These are the activations of a small neural network, seen along a few directions. Each row is one input.
Each table varies a few parts of the input and shows all the possible inputs, shuffled.
Descriptions start from the smaller parts, as in this example, which fits no table here: one of 4 places along a line, together with either a single point or one of 9 places around a ring or (one of 2 separate values, together with one of 5 places around a ring).
Shared parts are said once, and a part with two or three values counts as separate values.
In the rows, 100 means zero.

Other details of the inputs vary at random and push rows far along two fixed directions, the same in every table; ignore that.

Table:
row 1: 79 144 79 108 86 69 79 102 134 109 104 120 21 80 99 134
row 2: 96 56 115 108 102 63 58 85 85 41 87 110 166 99 133 105
row 3: 107 77 122 82 105 169 161 126 75 148 115 108 86 99 79 75
row 4: 104 85 94 110 106 64 86 93 83 52 95 82 147 115 116 101
row 5: 135 61 116 91 118 137 140 96 58 119 83 66 181 149 76 60
row 6: 78 114 96 104 84 94 80 111 116 92 119 131 45 56 111 127
row 7: 88 142 77 106 89 76 81 108 134 102 113 106 50 81 95 122
row 8: 108 110 102 88 104 147 161 111 94 153 108 92 58 116 76 86
row 9: 87 148 77 104 94 81 66 102 142 110 116 96 57 78 83 118
row 10: 99 87 93 111 102 62 78 85 84 54 81 92 145 118 123 103
row 11: 106 79 127 83 103 171 158 117 75 153 104 112 86 104 85 77
row 12: 79 109 102 106 87 92 79 104 120 100 111 135 44 63 111 132
row 13: 91 144 76 105 90 81 68 108 139 108 112 96 54 77 86 120
row 14: 110 88 89 106 104 71 70 86 97 64 86 73 157 111 108 96
row 15: 84 141 85 102 92 79 82 98 127 105 99 108 45 86 104 125
row 16: 97 80 114 98 99 106 90 101 105 85 100 109 113 88 108 92
row 17: 106 85 90 105 107 66 83 85 90 58 87 84 151 115 118 99
row 18: 109 85 123 85 106 167 148 122 90 146 116 109 86 100 75 71
row 19: 135 63 117 95 124 135 143 94 56 119 84 68 179 148 79 57
row 20: 103 85 94 111 105 52 65 80 86 43 79 86 168 119 128 104
row 21: 99 94 123 85 99 166 146 116 96 157 110 119 66 99 84 84
row 22: 119 46 138 90 113 149 135 102 60 103 88 94 173 128 97 57
row 23: 104 81 91 111 104 48 68 79 91 42 84 77 169 110 124 100
row 24: 108 85 88 114 110 52 58 79 94 45 84 75 171 109 120 97
row 25: 88 147 82 110 94 82 70 98 136 113 102 102 53 83 95 119
row 26: 132 66 115 91 116 142 139 97 58 117 82 63 182 149 81 57
row 27: 104 96 95 107 106 73 65 79 97 69 86 77 163 116 106 96
row 28: 85 135 79 104 89 72 87 107 121 98 117 109 41 83 103 121
row 29: 101 87 116 84 96 166 155 114 85 148 113 118 60 89 87 88
row 30: 102 87 123 84 100 159 150 118 88 157 109 120 62 94 81 90
row 31: 74 118 100 105 80 93 74 102 119 95 108 135 42 59 118 132
row 32: 105 82 97 113 105 45 65 79 88 47 81 83 170 115 120 104
row 33: 107 113 106 91 103 139 153 110 94 155 105 99 55 118 74 94
row 34: 99 87 114 88 98 161 150 115 93 145 115 118 57 87 89 92
row 35: 105 79 98 107 103 58 84 84 77 59 88 92 144 121 121 101
row 36: 102 107 98 104 100 89 98 93 99 97 92 88 116 110 102 98
row 37: 79 120 101 103 89 93 70 114 137 95 117 126 50 60 100 116
row 38: 114 95 102 86 108 155 171 111 79 152 101 91 80 127 74 73
row 39: 112 79 132 84 106 169 152 114 86 156 106 113 88 108 74 73
row 40: 97 59 115 106 97 80 78 88 73 53 90 114 147 93 129 108
row 41: 106 84 99 104 108 62 81 84 83 60 81 88 149 118 116 103
row 42: 80 161 77 106 87 72 55 95 156 121 110 109 28 72 84 135
row 43: 77 112 96 106 88 94 80 112 121 93 121 129 45 57 110 128
row 44: 78 112 97 100 88 93 76 105 132 100 113 128 47 63 112 122
row 45: 119 101 109 85 110 153 164 110 83 161 100 94 86 130 68 78
row 46: 117 99 106 80 111 156 169 109 82 154 101 87 83 124 73 73
row 47: 93 142 78 104 92 79 75 100 139 108 106 101 51 79 97 120
row 48: 99 81 86 114 104 43 65 89 83 30 88 87 160 112 126 104
row 49: 77 116 97 102 89 92 73 113 130 97 119 128 49 61 107 121
row 50: 118 36 134 92 113 155 150 100 42 103 91 97 170 127 105 66
row 51: 100 64 112 104 102 83 71 90 93 54 93 104 151 93 125 95
row 52: 110 109 90 103 105 90 92 103 102 92 102 85 118 105 94 95
row 53: 98 105 98 106 100 85 98 93 94 87 93 92 105 113 110 106
row 54: 105 86 88 109 107 55 53 74 99 47 86 72 176 111 114 98
row 55: 125 105 110 87 110 156 157 111 88 165 101 88 90 126 63 74
row 56: 79 121 105 104 86 96 69 104 133 103 107 129 50 66 108 120
row 57: 85 131 79 102 88 73 88 99 123 100 110 108 39 85 109 121
row 58: 119 101 108 88 106 147 158 108 87 156 100 93 91 128 69 79
row 59: 108 88 88 116 111 51 56 87 92 42 90 75 174 108 115 96
row 60: 85 143 82 108 86 74 74 98 134 102 102 109 52 86 104 127
row 61: 126 59 118 90 115 133 157 96 41 108 88 76 166 154 98 59
row 62: 87 141 77 104 93 76 82 108 131 101 112 107 49 82 96 123
row 63: 86 142 79 106 91 74 81 106 133 105 113 102 51 77 93 120
row 64: 104 83 91 108 109 49 68 87 83 35 88 82 165 112 123 102
row 65: 119 100 103 84 106 157 167 110 89 157 104 87 88 125 70 73
row 66: 75 128 104 103 84 87 63 107 146 106 110 136 29 57 100 128
row 67: 89 149 82 108 89 77 67 100 139 108 102 106 50 81 100 125
row 68: 95 54 107 106 101 66 65 88 80 36 89 103 163 89 139 104
Each input here is: one of 4 places along a line, together with either one of 6 places along a line or one of 11 places along a line.
Question: Changing only the place on the line of 4 turns row 63 into row 36. The same change can be made to row 3. Which row results?
Answer: row 11
Question: Changing only the place on the line of 4 turns row 24 into row 59. The same change can be made to row 44. Which row results?
Answer: row 49
Question: Which other rows does row 56 become when the place on the line of 6 takes its other values? List them by row number.
Answer: row 11, row 21, row 22, row 31, row 50
Question: A walk changes only the place on the line of 6. It starts at row 29 and steps to row 34. List the rest of the walk in order.
Answer: row 68, row 44, row 51, row 16

Table:
row 69: 107 77 110 98 104 131 129 101 69 106 97 95 121 112 103 86
row 70: 101 106 94 100 99 94 98 101 102 94 105 91 104 100 95 95
row 71: 102 110 97 101 96 108 96 97 109 117 100 105 88 93 90 108
row 72: 99 97 98 100 100 96 97 107 107 92 108 101 97 88 104 97
row 73: 111 74 118 93 107 129 120 101 88 113 95 97 128 109 97 77
row 74: 116 89 103 93 110 120 124 108 87 105 101 85 127 120 91 71
row 75: 101 115 101 98 98 109 94 102 117 114 98 102 85 99 95 95
row 76: 90 103 102 101 94 90 73 97 119 91 101 111 89 82 108 111
row 77: 96 106 98 103 98 111 101 112 100 105 113 105 83 86 95 104
row 78: 97 96 107 100 96 106 91 99 101 101 101 107 108 91 103 102
row 79: 94 102 105 95 97 114 95 102 110 111 102 111 86 88 95 104
row 80: 99 113 91 98 102 102 102 106 108 110 110 95 84 96 91 101
row 81: 92 105 94 103 97 85 82 104 116 82 109 105 85 80 105 107
row 82: 96 92 106 98 100 96 99 104 95 93 101 112 99 101 100 104
row 83: 100 109 101 103 98 97 104 103 102 111 102 105 79 103 91 108
row 84: 96 110 101 101 101 96 104 102 104 112 102 106 79 104 92 102
row 85: 92 105 98 98 93 110 108 102 98 107 105 108 80 90 108 106
row 86: 100 111 101 98 97 108 96 97 112 117 102 100 87 96 93 106
row 87: 99 116 93 100 103 102 105 107 113 108 108 96 85 96 92 97
row 88: 100 109 89 100 98 101 102 107 105 112 109 96 84 94 90 103
row 89: 96 100 108 99 98 101 106 106 106 105 104 114 77 95 97 101
row 90: 91 103 103 103 95 90 74 96 120 90 100 111 88 80 107 109
row 91: 95 109 100 102 100 99 88 94 111 107 98 100 94 96 96 102
row 92: 96 77 94 110 101 48 51 90 98 29 97 94 154 91 129 108
row 93: 96 114 94 99 100 104 110 97 109 109 99 99 80 100 104 102
row 94: 120 75 100 99 110 113 121 100 72 96 99 84 150 119 91 82
row 95: 97 114 101 100 101 108 97 99 117 115 99 102 88 96 94 100
row 96: 89 103 94 102 93 85 87 96 113 86 99 108 81 84 120 110
row 97: 96 114 102 98 97 108 97 102 119 113 97 100 87 98 93 100
row 98: 98 115 98 101 97 101 89 99 110 116 97 103 82 86 93 113
row 99: 111 86 113 95 108 114 128 106 84 108 92 93 124 128 90 80
row 100: 90 116 89 103 91 81 85 91 110 88 98 99 83 93 111 111
row 101: 97 112 99 99 99 104 90 97 113 113 100 101 87 95 95 105
row 102: 98 112 102 99 96 96 104 102 104 110 102 105 79 104 92 101
row 103: 112 87 113 96 112 114 129 102 83 110 94 95 124 126 92 80
row 104: 96 113 96 106 97 74 82 100 104 94 97 108 85 92 101 120
row 105: 96 100 107 97 98 101 105 108 105 106 105 114 78 97 97 104
row 106: 94 101 100 97 96 109 109 99 105 104 102 107 76 90 106 101
row 107: 100 89 101 107 99 70 64 83 98 62 87 91 148 104 115 100
row 108: 97 100 107 98 99 100 106 108 107 108 104 114 77 95 100 101
row 109: 108 84 103 95 108 121 130 94 77 110 94 86 122 121 98 81
row 110: 115 71 110 99 109 106 121 99 69 101 92 91 144 129 95 84
row 111: 112 84 105 93 105 122 131 94 77 110 95 86 123 121 100 87
row 112: 93 70 95 108 100 54 59 80 85 29 85 96 160 99 138 110
row 113: 113 84 104 94 107 121 130 97 70 112 90 87 124 115 98 89
row 114: 97 89 94 107 100 67 77 86 96 54 84 88 142 109 125 102
row 115: 92 110 89 103 97 82 86 91 106 89 97 98 90 96 114 113
row 116: 100 110 101 102 97 108 95 98 110 116 100 100 86 95 91 106
row 117: 114 84 113 95 108 114 127 101 78 111 97 93 124 126 91 87
row 118: 109 77 107 91 108 127 125 109 79 104 105 93 126 109 90 80
row 119: 102 109 98 102 98 97 105 102 101 112 102 110 81 102 90 110
row 120: 97 95 108 104 98 109 88 100 98 100 100 106 106 91 102 103
row 121: 94 104 106 100 95 102 105 109 99 109 107 116 81 95 98 106
row 122: 97 111 89 104 98 80 83 100 111 87 108 95 96 91 102 111
row 123: 100 110 89 101 95 104 109 96 100 111 100 102 80 97 100 110
row 124: 89 106 102 109 95 82 80 105 104 87 104 117 83 88 107 118
row 125: 93 96 98 99 96 96 96 96 102 88 100 105 92 92 114 106
row 126: 97 113 91 100 102 101 103 105 108 109 110 96 83 95 90 98
row 127: 98 108 98 100 96 107 95 99 109 119 100 102 87 95 92 105
row 128: 97 78 87 114 99 46 58 78 86 38 83 88 158 105 135 113
row 129: 98 110 93 101 96 104 108 97 101 110 100 98 78 98 100 108
row 130: 102 113 91 99 101 102 103 108 101 111 106 96 85 90 89 106
row 131: 101 106 94 99 99 98 101 96 102 94 94 96 98 107 110 95
row 132: 110 80 108 94 105 126 126 110 76 106 108 94 129 107 93 81
row 133: 115 87 113 94 109 115 125 105 83 108 93 95 122 129 93 76
row 134: 98 110 101 99 101 97 103 103 104 112 103 105 79 105 94 105
row 135: 99 109 93 101 100 93 96 106 111 92 103 92 100 99 96 97
row 136: 102 105 92 104 100 93 95 103 103 95 106 93 99 96 95 104
Question: Changing only one part turns row 113 into row 98. The same change can be made to row 100. Which row results?
Answer: row 107
Question: Changing only one part turns row 132 into row 85. The same change can be made to row 77. Which row results?
Answer: row 69
Question: What do these inputs look like to the network?
Answer: one of 4 separate values, together with either one of 6 places along a line or one of 11 places along a line
Question: Which other rows does row 126 become when the choice among 4 separate values takes its other values? List them by row number.
Answer: row 84, row 91, row 109

Table:
row 137: 97 106 106 95 99 113 132 122 109 139 104 115 37 104 94 110
row 138: 96 76 111 89 98 121 96 98 101 103 96 96 116 86 114 98
row 139: 110 94 102 107 108 74 82 85 100 61 83 78 166 131 113 84
row 140: 99 135 77 111 93 81 79 94 123 117 105 99 63 90 93 122
row 141: 91 113 84 112 104 43 53 85 115 69 89 83 117 96 117 118
row 142: 72 120 101 109 85 70 45 94 132 80 112 133 65 61 105 131
row 143: 102 112 117 93 92 143 127 113 122 155 108 133 40 80 68 94
row 144: 110 86 85 115 102 62 73 84 82 63 82 81 169 120 110 110
row 145: 103 79 99 94 101 124 136 90 80 101 96 97 102 108 111 91
row 146: 89 108 97 105 96 81 89 105 92 75 98 106 87 92 122 116
row 147: 127 59 101 91 120 126 141 118 64 83 117 69 168 117 82 56
row 148: 125 77 109 89 116 122 129 91 70 105 82 69 163 146 86 56
row 149: 105 109 120 82 103 185 153 128 95 174 115 115 58 92 71 80
row 150: 74 126 90 108 85 55 65 93 117 75 112 127 47 76 115 134
Question: What do these inputs look like to the network?
Answer: either a single point or one of 5 places along a line or (one of 2 separate values, together with one of 4 places along a line)
Question: Which of the alternatives is row 142?
Answer: one of 2 separate values, together with one of 4 places along a line
Question: A walk changes only the place on the line of 5. It starts at row 139 and steps to row 148. List the rest of the walk in order.
Answer: row 141, row 140, row 144
